A small network was shown many inputs. Here are its activations along a few directions, one row for each input.
Each table varies a few parts of the input and shows all the possible inputs, shuffled.
Descriptions start from the smaller parts, as in this example, which fits no table here: ring(8) and (point or line(9) or (values(3) and line(6))).
Shared parts are said once, and a part with two or three values counts as separate values.
In the rows, 128 means zero.

Other details of the inputs shift rows strongly along two fixed directions, in all tables alike. That doesn't count.

Rows:
R1: [124 159 147 151 134 129 139 131 167 140 128]
R2: [114 115 115 138 140 114 137 117 128 133 137]
R3: [ 97 172 188 142 134 112 143 169 185 142 136]
R4: [ 97 154 174 112 142 117 134 186 172 150 125]
R5: [140 112 131 125 108 143 124 167 109  53 118]
R6: [151 117 117 150 148 157 147 146 132  57 118]
R7: [132 118 107 106 125 121 112  74 109 204 138]
R8: [126 140 178 123 127 142 136 211 150  90 126]
R9: [126 108 125 139 123 118 130 120 121 137 147]
R10: [ 97 166 185 156 131 118 147 169 188 144 136]
R11: [158 133  79 146 137 161 142 127  74  46 112]
R12: [157 111  79 132 147 166 140 134  77  46 109]
R13: [120 125  95 106 142 117 122  72 116 199 130]
R14: [117 144 187 113 113 133 110 166 177 153 113]
R15: [172 103  87 133 131 171 130 136  65  46 117]
R16: [ 93 127 178 129 102 103 116 128 182 199 139]
R17: [126 126  84 104 145 105 111  84 102 179 124]
R18: [162  91  95 143 130 145 138 137  70  23 136]
R19: [119 163 165 144 132 129 152 193 159  82 126]
R20: [132 123 103 101 128 104 100  86 105 200 133]
R21: [144 115 123 136 128 133 123 110 133 140 139]
R22: [121 147  98 121 131 113 125  69 114 194 132]
R23: [110 124 172 128 107 117 119 146 161 135 132]
R24: [161 102  84 143 148 163 148 119  87  44 111]
R25: [136  97  67 129 144 115 132  91  72  83 137]
R26: [121  99  83 114 103  95  92  24 113 221 147]
R27: [144 115 128 128 128 139 128 110 124 144 129]
R28: [110 147 191 120 125 115 133 187 178 152 136]
R29: [133 132 187 129 112 169 132 180 168  96 109]
R30: [ 98 176 175 125 131 114 137 181 169 146 129]
R31: [152 132  65 130 137 125 125  95  70  98 119]
R32: [136 113 119 119 111 148 112 116 109 119 118]
R33: [150 139 122 158 137 159 153 139 118  60 112]
R34: [107 123  94 106 137  83 121  89 115 185 143]
R35: [116 136 196 129 110 145 125 156 190 153 116]
R36: [110 103  84  99 100  71  94  45 100 217 148]
Each input here is: line(4) and ring(9).
- Changing only the line(4) part turns R24 into R35. The same change can be made to R34. Which row results? => R36
- Start at R8 and move only the ring(9) part, one step at a time. The first step leads to R28. Which rows follow, in order? => R18, R9, R21, R27, R7, R15, R20
- Which other rows does R30 become when the ring(9) part takes its other values? List them by row number. => R1, R3, R10, R11, R19, R22, R31, R33

Rows:
R37: [143 102 137 121 112 164 107  95 120 170 127]
R38: [103  96 151  98 113  90 100 119 164 214 153]
R39: [177  79  69 125 113 163 102  58  70  77  97]
R40: [145 130 172  98 112 142 104 125 161 224 121]
R41: [169 134  30 116 159 124 128  46  45 171 131]
R42: [152 113 199 153 111 219 149 216 172  19  81]
R43: [116 118  74 127 163  86 141 102  98 138 146]
R44: [141 106 174 155  93 142 131 175 147  57 140]
R45: [140 104  68 146 162 115 162 109  69  46 143]
R46: [157  60 107 130 115 141 133 127  84  31 139]
R47: [112 147 116 136 156 117 142 179 120  89 124]
R48: [117 131 176 133  80 115 106 157 156 137 135]
R49: [ 95 126 195 104 106 113  99 185 192 182 132]
R50: [ 89 170 153 144 136  70 140 113 166 204 157]
R51: [141 136  43 129 159 129 130  34  68 179 146]
R52: [106 190 149 126 158 121 128 109 200 203 108]
R53: [119 169 129 159 127 112 146 160 122  83 133]
R54: [143 155 133 173 156 198 179 191 149  18  90]
R55: [121 100 101  82  89 103  93  86  84 148 134]
R56: [ 72 195 184 104 140  96 141 175 173 169 125]
- Changing only one part turns R47 into R49. The same change can be made to R45. Which row results? => R46
- What is each input in this table made of? => values(2) and (line(4) or ring(6))

Rows:
R57: [149 109  71 148 124 130 134 112  74  51 128]
R58: [138 124 155 130 107 146 121 169 132  87 121]
R59: [138 119 142 121 116 139 114 130 131 143 130]
R60: [116 136  84 110 138  78 115  61  98 215 151]
R61: [121 131 145 122 124 130 126 124 148 136 119]
R62: [132 123 142 131 117 129 132 147 130  87 127]
R63: [150 109  93 156 128 148 143 137  84  42 130]
R64: [125 133 124 136 139 120 127 112 144 154 129]
R65: [161  96  91 129 118 156 120 125  84  53 110]
R66: [130 134 121 140 130 134 131 130 133 106 116]
R67: [122 146 220 139 126 146 147 218 198  89 125]
R68: [161  86  76 133 129 136 129  98  70  52 130]
R69: [157  88  73 125 113 140 113 108  68  57 119]
R70: [113 141  94 111 145 107 126  78 115 202 135]
R71: [102 173 209 143 124 128 139 198 204 139 125]
R72: [ 98 171 186 125 151 129 144 184 192 161 118]
R73: [128 132 149 115 111 138 112 133 147 155 117]
R74: [167 105 107 143 126 161 140 127  87  42 124]
R75: [133 132 157 137 115 141 136 161 136  79 123]
R76: [110 137 119 130 129 113 124  92 133 195 141]
R77: [114 143 191 126 120 122 130 160 177 155 136]
R78: [140 121 150 133 133 145 137 147 147  99 120]
R79: [101 142 112 114 141  91 128 104 125 191 144]
R80: [159 113  73 140 153 138 145 133  71  33 123]
R81: [137 144 134 150 126 149 139 149 132  84 119]
R82: [126 137 114 135 128 128 128 105 130 147 123]
R83: [122 121 108 110 125 103 112  56 124 217 140]
R84: [104 122 132 113 115 104 119  93 128 196 146]
R85: [138 114 148 122 123 141 117 143 144 129 118]
R86: [152 109  76 151 132 138 137 120  83  40 121]
R87: [114 118 110 112 120 108 114  64 114 206 143]
R88: [159  91  88 129 109 141 118 125  74  53 124]
R89: [102 183 203 134 137 126 144 205 193 135 122]
R90: [128 143 139 139 135 128 131 122 154 157 129]
R91: [109 135  91 116 136  92 122  80 100 192 145]
R92: [123 126  82 122 127  93 109  43 104 219 150]
R93: [117 134 194 119 115 128 120 181 182 150 132]
R94: [166  83  88 130 122 147 120 126  78  49 124]
R95: [114 146 187 152 139 153 153 214 184  73 116]
R96: [158 105  84 154 133 137 140 128  83  42 133]
R97: [136 119 136 133 123 140 134 149 128  68 118]
R98: [110 116 119 109 127 109 116  79 132 196 135]
R99: [118 132 131 140 138 136 137 136 144 126 123]
R100: [112  98  91  99 109  89  95  59 100 216 148]
R101: [121 157 127 125 143 131 137 132 136 141 118]
R102: [108 161 203 144 138 128 141 195 210 138 125]
R103: [119 110  89 108 122 105 113  43 102 208 139]
R104: [112 141  83 108 141  91 115  64 109 203 131]
R105: [110 182 204 130 150 137 148 194 206 160 119]
R106: [148  93  99 136 129 146 138 128  89  44 123]
R107: [117 168 187 139 148 158 156 208 174  98 117]
R108: [146 115  82 137 151 140 146 140  80  43 121]
R109: [111 176 170 129 139 133 140 169 167 147 120]
R110: [ 98 127 113 125 126  93 123  91 132 198 148]
R111: [162  92  93 130 119 164 126 125  82  65 114]
R112: [110 103 114 101 116 102  99  86 124 202 138]
R113: [164 124  85 142 145 154 145 136  74  39 121]
R114: [ 98 181 205 129 137 120 144 205 200 142 124]
R115: [116 119 147 126 120 123 132 138 137 123 134]
R116: [124 140 157 128 117 138 130 135 146 133 124]
R117: [114 126  89 123 131 102 117  55 118 217 141]
R118: [153 113 130 126 119 151 120 134 122 109 120]
R119: [112 159 197 126 123 138 133 165 195 157 116]
R120: [109 167 212 144 131 130 142 200 207 142 130]
R121: [116 143 104 113 150 101 123  90 125 193 134]
R122: [105 138  81 105 136  78 112  62 106 207 138]
R123: [161 111  62 138 146 133 144 125  55  32 131]
R124: [124 113 147 115 122 140 117 140 144 145 120]
R125: [132 113 133 120 114 145 118 130 119 133 126]
R126: [110 106 105 102 106  96  95  68 107 223 148]
R127: [143 127 149 129 111 152 120 152 131 106 118]
R128: [167  93 105 136 115 153 124 141  80  48 127]
- Changing only one part turns R67 into R62. The same change can be made to R80. Which row results? => R122
- Changing only one part turns R85 into R65. The same change can be made to R64. Which row results? => R66
- What is each input in this table made of? => values(3) and line(4) and ring(6)
- Which other rows does R81 become when the line(4) part takes its other values? List them by row number. => R109, R116, R127
- Which other rows does R105 become when the line(4) part takes its other values? List them by row number. => R83, R90, R118
- Which other rows does R57 become when the values(3) part takes its other values? List them by row number. => R96, R110
- Which other rows does R124 become when the ring(6) part takes its other values? List them by row number. => R100, R111, R112, R125, R126

Rows:
R129: [129  89  91 112 107  93 100  62 108 164 131]
R130: [113 154 166 122 124  99 127 163 161 125 138]
R131: [170 121 114 145 131 129 119  89 129 149 140]
R132: [153 117 105 131 155 125 125  75 126 207 154]
R133: [117  90  93 113 136 100 114  92 101 175 147]
R134: [113 100 116  97 136 112 115  82 136 175 130]
R135: [ 96 159 167 120 110  98 128 137 147 179 153]
R136: [113 163 171 147 120 138 128 148 173 124 107]
R137: [117 155 189 149 113 169 132 184 199  92  99]
R138: [142 101 107 128 138 119 137 159 108  64 134]
R139: [123 114 114 132 101 112 127 121  99 124 151]
R140: [120 129 216 144 105 155 126 204 190  81 112]
R141: [141 139 159 128 155 121 126 119 183 215 145]
R142: [156 122  97  94 124 151 114 115  65 138 116]
R143: [ 99 118 174 114 122 120 128 128 159 196 139]
R144: [125 140  58 126 130  73 111  56  90 166 141]
R145: [146 136 129  90 137 139 101 148 120 153 109]
R146: [111 126 174 124 101 149 129 139 162 134 128]
R147: [151  98  91 137 115 111 124 133  92  59 134]
R148: [120 112 146 126 100 138 110 115 144 121 121]
R149: [128  99  92 127 125 111 134 111  78 124 151]
R150: [106 131 190 134 102 124 128 168 168 151 138]
R151: [176 121  96 102 114 151 105 136  77  75 100]
R152: [127 152 128 145 145 148 164 149 115  85 119]
R153: [145 142 101 153 121 138 135 123  96  54 115]
R154: [144 102 134 140 113 127 125 161 132  64 124]
R155: [147 119 105 139 124 153 131 124 133  62  96]
R156: [145 132  72 140 155 121 145 137  90  60 125]
R157: [ 98 137 132 116 148 130 126 112 173 202 120]
R158: [134 142 128 154 122 159 145 139 118  70 109]
R159: [119 107 127 129 101 100  98 100 123 159 146]
R160: [123 151 102 142 119 124 141  97 103 128 127]
R161: [108 101 123 115 122 102 123 100 112 188 151]
R162: [ 92 169 154 113 154  96 133 127 182 206 121]
R163: [153  69  72 118 136 131 123  95  75  71 125]
R164: [162 136 128 111 103 160 101 154  95  93 102]
R165: [102 177 146 138 117  92 118 129 160 176 136]
R166: [114 103 129 112 136  96 114 120 139 172 140]
R167: [171 135 165 169 123 165 130 152 153  98 133]
R168: [175 130 145 168 123 172 147 138 126  97 141]
R169: [129 171 179 152 136 144 154 202 180  58  99]
R170: [121 181 180 161 124 149 160 214 162  61 123]
R171: [137 121 107 122 148 116 136 152 101  65 136]
R172: [141 123  62 135 159 136 148 105  72  79 121]
R173: [130 139 131 146 145 159 157 143 120  82 112]
R174: [118 156 192 139 137 146 163 221 153  65 136]
R175: [ 88 171 145 120 157  92 132 137 169 217 142]
R176: [138 108  72 122 151 119 136 117  62  79 147]
R177: [113 153 160 129 157 132 140 154 179 133 106]
R178: [133 130 101  79 135 124  98 103  94 206 123]
R179: [170 125 101 107 103 168 114 132  62  86 111]
R180: [143 134 144 140 141 131 136  96 145 220 155]
R181: [117 141 103 125 129 101 116  74 138 169 115]
R182: [148  98  59 129 148 150 132  97  94  71 106]
R183: [141  96  97 134 142 132 141 157  90  66 140]
R184: [130  89 103 118 124 145 134  89  93 119 130]
R185: [ 97 159 168 123 113  91 110 135 156 176 149]
R186: [120 130  94 126 158 129 132  94 114 145 120]
R187: [105 105 128 104 137 126 120 103 142 178 130]
R188: [120 154 114 140 143 120 153 138 110 121 139]
R189: [111  92 110 105 138 110 112  85 118 190 141]
R190: [104 126 190 127 101 135 126 152 170 159 132]
R191: [ 93 152 153 126 107 134 126 107 174 200 123]
R192: [133  96 107 115 111 124 114  87 122 116 121]
R193: [133 109 103 135 103 105 109 114  98 111 145]
R194: [111 151 196 142 139 178 161 199 191 100 101]
- What is each input in this table made of? => ring(6) and (values(2) or ring(9))
- Changing only the ring(6) part turns R159 into R150. The same change can be made to R185. Which row results? => R135
- Changing only the ring(6) part turns R193 into R183. The same change can be made to R165. Which row results? => R175
- Which other rows agree with R152 in the ring(6) part? List them by row number. => R142, R143, R149, R161, R173, R174, R180, R184, R188, R194
- Which other rows does R146 become when the ring(6) part takes its other values? List them by row number. => R134, R148, R184, R187, R192
- Start at R144 and move only the ring(9) part, one step at a time. The first step leads to R130. Which rows follow, in order? => R147, R154, R129, R192, R155, R181, R169
